A small network was shown many inputs. Here are its activations along a few directions, one row for each input.
In each table, some parts of the input vary, and every possible input appears once, in random order.
A made-up example of a description, with smaller parts first: line(4) and (point or (values(2) and ring(5)) or line(11)).
Shared parts are said once, and a part with two or three values counts as separate values.
In the rows, 128 means zero.

Other details of the inputs shift rows strongly along three fixed directions, in all tables alike. That doesn't count.
These rows show it; all are for the same input, with only those details redrawn:
[116  71  99 177 154 130 111 119 151  99 150]
[ 74 126 123 103 129 124 127  98 148 146 101]
[122  73 104 179 154 132 113 121 147 100 151]
[ 62 120 108  94 127 112 130  95 168 145  97]
[ 68 122 115 100 128 118 127  97 157 145 100]
[146 134 127  65 115  70 206 132 227 135 118]

Rows:
row 1: [207 161 164  82 116  72 176 155 134 132 135]
row 2: [129 158 130 141 115 174 133 101  93 147 101]
row 3: [229 107 134 151 127 110 165 194 160  61 186]
row 4: [121 138 115  86 118 141  99 125 129 128 101]
row 5: [139 105  63 188 155 123 121 117 128 112 148]
row 6: [ 94 132 115 102 120 140 126 110 138 149 101]
row 7: [151 135 132  70 116  76 204 134 218 135 120]
row 8: [146 159 127 106 134 140  88 136  71 141 117]
row 9: [117  88 105 175 149 146 114 153 128  91 172]
row 10: [139 166 216 218  93 206 117 123  43 178 132]
row 11: [145  73 120 176 138 134  89 128 119  83 149]
row 12: [127  89  95 154 147 144  82 161 125  71 165]
row 13: [106 138 155  90 117 137 101 154 102 123 125]
row 14: [125  80  92 233 128 111 113 106 159 152 146]
row 15: [185 160 146  84 133  69 201 148 163 147 138]
row 16: [123 174 146 127 127 185 126 139  74 132 133]
row 17: [121 141 123 102 108 139 109 113 121 132  92]
row 18: [126 157 120 121 125 175 120 113 102 143 108]
row 19: [128  62 113 154 148 115  83 137 145  86 146]
row 20: [224 107 112 169 149  79 194 154 166  97 185]
row 21: [ 81 132 158  84 124 115 105 143 120 121 122]
row 22: [ 79 148 160 120 131 147 127 128  97 136 128]
row 23: [228 197 194 136 108 167 206 170  87 128 153]
row 24: [186 156 157 100 105 108 210 128 169 134 126]
row 25: [157 181 133 136 140 170 115 125  51 157 124]
row 26: [112  93 112 189 145 138 130 133 128  83 172]
row 27: [ 83 112 105  66 113 105 103 122 168 134  93]
row 28: [135 145 182 203  88 187 116  94  85 190 103]
row 29: [156 167 145 128 126 145  96 127  49 146 112]
row 30: [134  88  75 174 163 116 106 134 126 114 159]
row 31: [ 95 146 165 105 113 134 110 132  90 119 123]
row 32: [ 91 127 122  82 137  82  96 123 124 142 109]
row 33: [119 137 126  90 130 109  92 136  99 146 113]
Q: Changing only one part turns row 5 into row 23. The same change can be made to row 32. Which row results?
A: row 21
Q: What do these inputs look like to the network?
A: values(3) and (point or (values(2) and ring(5)))
Q: List by row number the other rows that have the values(3) part in common with row 18.
A: row 2, row 4, row 6, row 7, row 11, row 17, row 19, row 24, row 27, row 28
Q: Change only the values(3) part in row 11. List by row number the other rows that result.
A: row 1, row 31
